Each row below holds a small network's activations on one input, seen along a few directions.
Each table varies a few parts of the input and shows all the possible inputs, shuffled.
Descriptions start from the smaller parts, as in this example, which fits no table here: values(3) and (point or line(9) or (line(4) and ring(8))).
Shared parts are said once, and a part with two or three values counts as separate values.
(in the rows, 128 means zero)

Other details of the inputs vary at random and push rows far along two fixed directions, the same in every table; ignore that.

A family of inputs:
x1: [120 182 142  92  20 117 161 113  56 100 143  92 163 129]
x2: [115 108  99 116 164 199 111 188 182  91  90 103 146  63]
x3: [155 131 160 137 162  77 110  80 136 198 181 169  99 148]
x4: [152 114 150 129 224 124  82 151 188 168  94 175 113 146]
x5: [158 162 153 131 107  95 120 118 115 151 132 144 136 156]
x6: [158 142 150 167 140  60 109  98 110 168 140 160 111 197]
x7: [103 101 114 116 119 137 148 111 112 122 145 120 117 120]
x8: [144 152 144 124 106 118 114 143 119 128 121 128 149 144]
x9: [141 148 120 138 115 110 127 134 123 129  93 141 123 160]
x10: [114 134 131 112  93 138 149 114 107 110 163 104 142  91]
x11: [138 130 134 155 149  88 137  77 127 161 158 152 107 154]
x12: [175 122 143 157 198 107  61 174 185 161  85 167 131 159]
x13: [129 133 130 121 135 139 127 119 133 126 144 120 139 103]
x14: [122 106  90 135 147 187 106 215 168  77  39 113 145 118]
x15: [125 126 143 133 109  81 155  60  94 164 190 144  99 161]
x16: [104  87  82 131 159 192 126 186 174  81  79 110 131  81]
x17: [105 131 136 115 115 118 158 102  92 122 139 117 118 147]
x18: [110 155 120 118  43 132 170 124  67  85 122  90 147 135]
x19: [102 131 113 124  97 133 160 101 103 106 153  98 126 111]
x20: [159 101 134 148 214 129  80 144 201 172 119 178 103 120]
x21: [108 126 141 108 104 133 143  96  99 141 176 117 131 103]
x22: [ 78  96  85 110  96 201 162 167 126  56 110  76 138  70]
Each input here is: values(2) and (point or line(4) or line(6)).
Question: The inputs of x15 and x3 match in every part but the values(2) part. If x22 is changed in the same way as x15 into x3, which row does it become?
Answer: x20

A family of inputs:
x23: [150 130 152 146 152  85 103  66 130 193 219 143 127 118]
x24: [140 118  96 118 146 204 116 167 200 107 110 123 142  39]
x25: [136 206 165  93  49  93 168  79  62 127 141 124 155 152]
x26: [ 83 114 117  95 116 194 150 188 111  33  75  66 168 104]
x27: [ 82 131 122 115  98 108 190  52  76 138 180 121  88 130]
x28: [148  73 148 145 209 120  83 166 173 160 101 178 101 166]
x29: [ 67  92 111  84 129 203 157 179 127  49 122  71 145  59]
x30: [152  85 106 188 226  99 107  70 199 202 154 193  63 129]
x31: [ 95 136 116  77 108 193 125 195 107  56  65  60 186  95]
x32: [157 110  76 201 179 114  97 162 187 137  60 161  99 176]
x33: [113 154 169  96 105  92 138  74  79 159 202 113 130 130]
x34: [101 103  77 122 160 186 147 169 155  82  40 107 124 130]
x35: [147 165 171 101  54  85 145  86  79 168 162 160 126 160]
x36: [173 118 123 198 187  97  76 175 179 132  88 158 121 174]
x37: [185 136 128 185 184  94  48 181 179 158  78 155 134 165]
x38: [145  82 122 159 187 100 113 113 163 194 101 191  68 187]
x39: [ 83  79  93 115 124 210 150 162 144  49 152  68 159  29]
x40: [162 206 142 142  20  81 149 107  77 117 141 120 153 147]
x41: [117 137 164  93  61  98 127 106  52 151 178 115 145 152]
x42: [124 186 162  87  65 105 171  63  81 147 191 133 126 118]
Question: What is each input in this table made of?
Answer: line(4) and line(5)
Question: The inputs of x42 and x29 match in every part but the line(4) part. If x25 is changed in the same way as x42 into x29, which row does it become?
Answer: x26
Question: Change only the line(4) part in x24. List by row number the other rows that result.
Answer: x23, x30, x39
Question: Start at x37 and move only the line(5) part, one step at a time. The first step leads to x31. Which rows follow, in order?
Answer: x41, x33, x23

A family of inputs:
x43: [173 138 154 142 201  79  76 116 156 212 112 183 107 172]
x44: [109 126 110 132  88 154 160 127  99  77 120  80 144 112]
x45: [114 126 140 126  90 116 153 126  91 105 145 103 137 130]
x46: [173 132 159 156 159  73  91 115 154 199 140 177 115 165]
x47: [110 158 135 141  69  73 176  60  60 122 183 110 133 153]
x48: [167 116 147 181 199  71  84 111 162 180 124 187  93 173]
x49: [124 126 143 116 152 135 133  99 147 149 167 144 119  95]
x50: [172 125 120 151 193 146  92 161 205 140  78 163 119 125]
x51: [145 145 133 164 140  61 137  66 126 187 151 177  88 187]
x52: [175 138 128 170 188  69  85 109 178 199 122 188 107 165]
x53: [108  80  89 107 168 208 113 217 184  82  36 128 136 107]
x54: [118  92 102 113 170 197  93 220 174  81  62 109 156 105]
x55: [143 127 115 146 125 121 143 103 126 143 123 143 104 153]
x56: [112 168 161 105  69  85 153  75  47 137 186  97 135 161]
x57: [123 190 169  92  63  89 164  71  55 138 174 113 134 146]
x58: [124 189 143 122  51  81 174  65  71 126 185 119 138 138]
x59: [131  75 107 133 229 150 107 138 203 164 110 169  79 108]
x60: [165 108 119 159 194 131  62 167 197 163  82 172 119 124]
x61: [103  75  90 107 174 217 108 186 195 102  95 107 144  43]
x62: [171 161 179 143 133  58 121  87 124 187 168 177 112 169]
x63: [153 112 101 168 212 125  80 171 201 145  88 158 118 142]
x64: [147  97 110 162 198 139  88 166 193 154  73 177  93 141]
x65: [119 166 141 108  47 129 156 108  79  94 160 103 145 106]
x66: [ 78 113 107  92 111 191 145 181 111  54  77  66 155  93]
x67: [ 83  99  93  96  77 201 160 192 123  57  84  80 145  86]
x68: [ 96 113  94 113  83 193 128 188 116  48 105  69 159  75]
x69: [153 155 149 163 112  70 129  69  99 166 181 139 116 175]
x70: [ 85 102 107  98 106 192 146 187 115  47  83  79 168  95]
x71: [ 84 103 122 109 114 152 167 100  99  97 176  92 130  81]
x72: [135 150 162 133  75  73 144  88  70 145 198 120 129 161]
x73: [122 142 107 115  67 155 148 128 100  96 127  84 157  99]
x74: [139 145 148 108 128 132 125 140 133 124 120 143 144 135]
x75: [ 92 134 121  90  86 149 162 126  86 103 113  98 124 131]
x76: [118 107 132 128 157 133 125 103 136 145 181 126 115 110]
x77: [114 148 140  92  55 130 151 116  67 110 151  99 163 122]
Question: The inputs of x48 and x68 match in every part but one. If x70 is changed in the same way as x48 into x68, which row does it become?
Answer: x54
Question: What is each input in this table made of?
Answer: line(5) and (point or line(6))
Question: Change only the line(5) part in x63. List by row number the other rows that result.
Answer: x47, x51, x52, x58
Question: Which other rows agree with x46 in the line(5) part? List them by row number.
Answer: x43, x52, x60, x61, x73, x77
